A small network was shown many inputs. Here are its activations along a few directions, one row for each input.
Each table varies a few parts of the input and shows all the possible inputs, shuffled.
A made-up example of a description, with smaller parts first: line(6) and (point or ring(9) or (values(3) and ring(5))).
Shared parts are said once, and a part with two or three values counts as separate values.
In the rows, 128 means zero.

Other details of the inputs shift rows strongly along two fixed directions, in all tables alike. That doesn't count.
To show where, the next rows are all for the same input, with only those details redrawn:
[131 179 174 216 127  90 156 167 140  98  99]
[121  98 160 148  69 193 103 118 128 222 147]
[136 122 152 124  99 153 126 135 131 154 126]
[132 176 173 211 125  94 155 165 140 101 100]
[136 122 152 123  98 153 126 135 131 154 126]
[121  99 161 150  69 192 104 119 128 221 147]
[136 121 152 121  98 155 125 134 131 155 127]

Rows:
R1: [127  90 113 113 106 172  95 127 111 221 147]
R2: [105  71 158 152 114 190 118 111 120 218 182]
R3: [ 93 154 140 227 175  89 160 144 136  90 125]
R4: [100 152 138 227 175  92 162 139 136  92 122]
R5: [111 111 102 133 122 128 120 113 121 163 139]
R6: [129 171 136 219 154  77 143 173 123 123 103]
R7: [133 204 139 217 119  84 134 162 147 110  94]
R8: [122 117 153 124 106 157 125 119 151 139 154]
R9: [144 120  91  54 172  89  88  94  78  78 114]
R10: [101 180 140 229 141  95 149 133 161  75 115]
R11: [121  90 150 112  85 194 108  99 146 187 169]
R12: [107 197 124 223 113  71 138 137 152  92 107]
R13: [142 146  76  38 116 107 127 111 143  69 114]
R14: [109 166 123 224 150  68 152 141 130 109 110]
R15: [162 155  92  30 123 115 121 142 138  84 103]
R16: [139 116 114 129 128 140 116 138 114 177 126]
R17: [103 113 108 155  55 178  87  83 139 218 153]
R18: [113 139 102 131  85 135 108 104 143 147 134]
R19: [112 113 103 137 123 126 122 113 121 162 137]
R20: [131 206 140 218 120  82 134 164 147 109  94]
R21: [131 128  93  41 143 131 136 110 153  53 125]
R22: [119  68 148 116 121 188 123 107 119 199 176]
R23: [159  99 123  38 163 119 155 155 105  87 118]
R24: [156 124 127  35 139 130 147 124 151  60 131]
R25: [101  90 122 161 114 154  47  71  75 217 155]
R26: [106 179 140 230 141  97 151 130 161  75 112]
R27: [102 180 140 230 141  96 150 132 161  75 114]
R28: [147 101 126  38 173 124 159 134 124  75 141]
R29: [117  95 151 129 142 150 139 129 124 152 162]
R30: [122 113 114 141 142 119  71  82  78 154 131]
R31: [130  91 113 116 107 171  97 126 111 220 144]
R32: [164 100 123  42 164 119 158 152 105  86 114]
R33: [167 127 126  30 130 127 145 141 131  76 105]
R34: [116 167 134 225 169  58 100 114  86  99 106]
R35: [153 102 126  42 174 124 162 132 124  74 138]
R36: [136 122 114 112  71 181  87 113 134 209 136]
R37: [129 129  94  42 144 129 136 112 153  51 125]
R38: [109 169 135 226 169  54  98 120  87  97 109]
R39: [161 130 128  31 131 123 144 145 132  73 107]
R40: [ 84  73 126 160 118 191 108  95 124 213 172]
R41: [117  98 160 146  69 192 101 121 128 222 149]
R42: [158 128 127  27 129 124 142 146 131  75 110]
R43: [122  97 152 134 144 149 143 126 124 150 158]
R44: [160 157  93  32 124 113 121 144 139  82 103]
R45: [109 120 118 135 111 162 119  98 152 133 142]
R46: [167 155  92  32 124 117 124 139 138  84 100]
R47: [134 117  78  41 153  98 137 123 122  85 121]
R48: [126 148 169 218 160  85 165 178 113 110 111]
R49: [120 140 101 135  86 136 112 100 143 147 130]
R50: [112 195 123 223 113  74 140 133 152  93 105]
R51: [ 86  73 125 160 118 192 109  94 124 213 171]
R52: [163  98 122  38 163 121 156 152 104  88 116]
R53: [142 119  77  47 154  99 142 119 121  84 116]
R54: [132  95 150 109  77 190 108 117 127 200 142]
R55: [129  67 146 117 112 181 119 130 101 209 152]
R56: [109  92 160 147  77 198 103 101 147 208 175]
R57: [125 148 169 216 159  85 164 179 113 111 112]
R58: [123  94 123 155 100 176  94 124 111 241 147]
R59: [153 123 127  32 138 130 145 125 151  61 133]
R60: [104 167 124 223 150  65 150 145 130 108 112]
R61: [163 129 127  32 131 124 145 144 131  74 106]
R62: [132 104  93  49 179 125 152 116 127  69 128]
R63: [142 120  91  53 172  89  87  95  78  78 116]
R64: [ 98 152 138 226 175  92 161 140 136  92 123]
R65: [125 174 138 222 155  73 143 177 124 121 103]
R66: [158 123 127  35 139 131 148 122 151  61 130]
Changing only one part turns R45 into R27. The same change can be made to R34. Which row results? -> R9
What do these inputs look like to the network? -> line(6) and (point or (values(2) and ring(5)))
A walk changes only the line(6) part. It starts at R65 and steps to R1. List the rest of the walk in order. -> R6, R31, R58, R16
Which other rows does R20 become when the values(2) part takes its other values? List them by row number. -> R6

Rows:
R67: [134 130 125 118 118 133 134 130 138 120 121]
R68: [129 118 132 118 136 132 136 127 128 112 126]
R69: [127 128 128 120 132 117 119 120 121 120 130]
R70: [118 120 136 154 118 144 130 118 132 154 142]
R71: [135 135 131 115 120 126 130 130 139 123 129]
R72: [117 125 126 154 114 134 118 111 124 156 137]
R73: [137 133 137 115 120 129 132 129 129 117 124]
R74: [128 124 129 115 138 130 132 132 130 114 134]
R75: [123 117 129 154 115 139 127 128 125 161 131]
R76: [127 123 122 123 130 124 122 119 119 118 122]
R77: [128 128 126 122 129 120 123 117 118 120 127]
R78: [135 127 123 118 128 122 137 130 124 129 127]
R79: [136 125 134 115 133 118 129 135 121 126 128]
R80: [126 130 120 121 129 117 121 118 128 125 132]
R81: [135 128 134 117 121 132 131 132 131 115 119]
R82: [136 128 125 117 149 132 126 127 128 116 127]
R83: [141 130 122 117 145 125 123 134 119 127 121]
R84: [141 138 127 116 134 133 121 131 131 119 120]
R85: [121 127 126 157 128 140 103 114 120 157 133]
R86: [127 126 121 116 136 130 134 131 137 119 137]
R87: [134 126 126 115 134 123 128 139 121 125 128]
R88: [114 126 121 154 117 135 112 118 128 156 140]
R89: [135 120 128 118 131 124 133 134 119 123 120]
R90: [129 135 123 114 121 133 133 133 139 123 120]
R91: [130 123 135 116 135 129 137 125 126 114 131]
R92: [111 120 131 153 121 147 129 124 135 156 137]
R93: [125 130 138 150 104 144 126 122 135 156 135]
R94: [135 127 126 116 131 118 132 132 127 130 130]
R95: [124 123 129 114 139 132 135 131 128 115 126]
R96: [134 134 131 114 123 131 126 137 133 118 127]
R97: [128 120 123 119 133 132 139 125 135 116 128]
R98: [121 128 120 120 132 123 121 122 120 120 122]
R99: [129 125 129 116 135 125 135 126 136 119 136]
R100: [122 123 127 152 118 137 122 133 127 164 139]
R101: [133 136 123 115 121 131 129 135 140 122 129]
R102: [117 117 147 152 122 142 122 122 129 153 144]
R103: [136 125 131 117 131 121 134 132 117 125 125]
R104: [110 125 120 154 117 137 116 116 126 157 132]
R105: [130 133 131 113 123 132 130 135 132 118 118]
R106: [130 125 126 114 134 124 132 138 120 126 120]
R107: [125 192 168 232 146  65 156 164 142  77 102]
R108: [129 127 117 116 132 125 135 136 126 130 122]
R109: [126 125 114 125 127 124 125 117 126 122 124]
R110: [125 129 120 120 132 122 117 124 121 120 130]
Changing only one part turns R98 into R95. The same change can be made to R72. Which row results? -> R70
Changing only one part turns R84 into R82. The same change can be made to R71. Which row results? -> R99
What do these inputs look like to the network? -> values(4) and (point or (values(2) and ring(5)))
Which other rows does R103 become when the values(2) part takes its other values? List them by row number. -> R78
Which other rows does R68 become when the ring(5) part takes its other values? List them by row number. -> R74, R91, R95, R102
Which other rows does R69 become when the values(2) part takes its other values? List them by row number. -> R80
